[-107   71  -30   87   59   35   16]  zasut
[-41 -87  44 -15 -85 -54 -67]  bofe
[-48  44 -15 -54 -67 -87 -85]  moli
at: [-30  87  59  35]
zasut, 2
at: [-15 -54 -67 -87 -85]
moli, 2
at: [-87  44 -15 -85 -54 -67]
bofe, 1
at: [-54 -67 -87 -85]
moli, 3

[ -93 -102   71  -56   -1  112   15   54] -> lum
[ 91 -30  69  29  -9  92  40  97] -> bofe
[ 62   9  17 108 -75 -14  98 -20] -> Vozip
[  39   97  -54   72  110   89  -74 -111] -> pavuf
[  -2  -75 -113  -37  -48   41  -64 -112] -> Sila
[ 91 -30  69  29  -9  23  40  97] -> zasut
[ 91 -30  69  29  -9  92  40 112] -> met
[ -20  -30   69   29   -9 -112   67  -44] -> Likan
[ -4  61 -16 -91   9 -42 -36  14] -> moli
[-77 -43 -78 -29  -3 -54 -94  72] -> teni
at: [  69   29   -9 -112   67  -44]
Likan, 2
at: [-29  -3 -54]
teni, 3
which: [ 91 -30  69  29  -9  23  40  97]
zasut
which: [ 91 -30  69  29  -9  92  40  97]
bofe

[ 15  15 -39  67] = lum
[ 41  15 -39  67] = rek
[102  15 -39  67] = zasut
which: [ 41  15 -39  67]
rek
at: [ 41  15 -39]
rek, 0
which: [102  15 -39  67]
zasut

[ -7  -2 -14  -2] = pavuf
[ 13  -1 -28  22] = Likan
[ -4  -3 -17  51] = moli
[ 12   1 -44  55] = met
[ -2   1 -43  96] = lum
[ -7 -43   1   4] = Sila
[-8 -1  8  8] = rek
[ -2   1  96 -43] = zasut
[ 12   9 -44  55] = teni
at: [-43  96]
lum, 2
which: [ -2   1  96 -43]
zasut
at: [  1 -43]
lum, 1
at: [-8 -1  8]
rek, 0
which: [ -2   1 -43  96]
lum

[-20  53  31  35] = moli
[-18  18 -87   0] = bofe
[ 80   1   3 -91] = teni
[-114   56  -80  -47] = pavuf
[  42  -13 -107  -23] = rek
[ 31 -20  53  30] = Likan
[ 19   1   3 -48] = fono
at: [80  1]
teni, 0
which: [ 80   1   3 -91]
teni
at: [ 31 -20  53]
Likan, 0
at: [ -13 -107]
rek, 1

[-114   -1  -31   25  -77    7   13   49  -17   95  -14  -43   43   38
   54  -12  -85]  fono
[-68 -90 -68 -18 -27  16 -31 -38 -36  81 -15  18  32  54  97 -13 -27]  pavuf
[ 81 -15  20 -42  51   7  13  36 -36  -8  35  37  23  69  52  37  15]  Likan
which: [-114   -1  -31   25  -77    7   13   49  -17   95  -14  -43   43   38
   54  -12  -85]
fono
at: [-38 -36  81 -15]
pavuf, 7
at: [ 81 -15  18]
pavuf, 9

[-70 -87 -18  35   4 -79 -78  58 -36  78   3 -63  -6 -70 -17   1] = zasut
[-39 -60   9 -45 -79   4 -86  87  52  63  59 -89  56 -14  12  60] = met
[-28  60  33  32 -32 -63   8 -88 -42 -37  83  17 -81 -10   9 -79] = teni
[ -9 -30  11  28 -40  80  17  36  46  51  76 -74  79  26  68 -89] = rek
[ 72  46  44  -6 -30  11  28 -40  80  15  78  83 -19 -56  78  11] = lum
[-54  48  73  48  68 -22 -87  50 -74 -48  19 -42 -70 -52 -75  85] = Sila
at: [ -6 -30  11  28 -40  80]
lum, 3
at: [ 68 -22 -87  50 -74 -48  19 -42 -70]
Sila, 4
at: [-39 -60   9 -45 -79   4]
met, 0
at: [  4 -86  87  52  63  59 -89  56 -14  12  60]
met, 5
at: [-79   4]
met, 4
at: [35  4]
zasut, 3

[  0  29  -8  16 -23 -58  24   1  24   7   2  37  58 -42  58  -5  78  40
  -3  24 -20  35   2] : teni
[-49 -21 -47  -8 -14  12  24  29  24 -39  12 -36 -91  59 -91  45 -45  27
  27  51   6   8 -23] : lum
[-49 -21 -47  -8 -14  12  24  29  24 -39  12 -36 -91  59 -91   0  20  36
  24 -11  -2 -27 -13] : bofe
[ 20  -2   5   8 -17  -5   5  -4   5 -19  11  14   9   2   9 -11  24   0
  20  36 -10  16   2] : moli
[ 14  -1  10  10 -19  -3   8  -5   8 -18   3  11  12   3  12 -13  22  -2
  23  35  -8  14  -5] : met
at: [-13  22  -2  23  35  -8]
met, 15
at: [ 45 -45  27  27  51   6   8 -23]
lum, 15
at: [14 -5]
met, 21
at: [ 3 12]
met, 13
at: [-11  24   0  20  36]
moli, 15

[ 27  28  11 -71  38 -60  12 -65]  pavuf
[ 27  28  11 -71  38 -60  12 -21]  zasut
[ 63  25 -55  12  13  14  26  25]  Vozip
which: [ 27  28  11 -71  38 -60  12 -21]
zasut
which: [ 27  28  11 -71  38 -60  12 -65]
pavuf

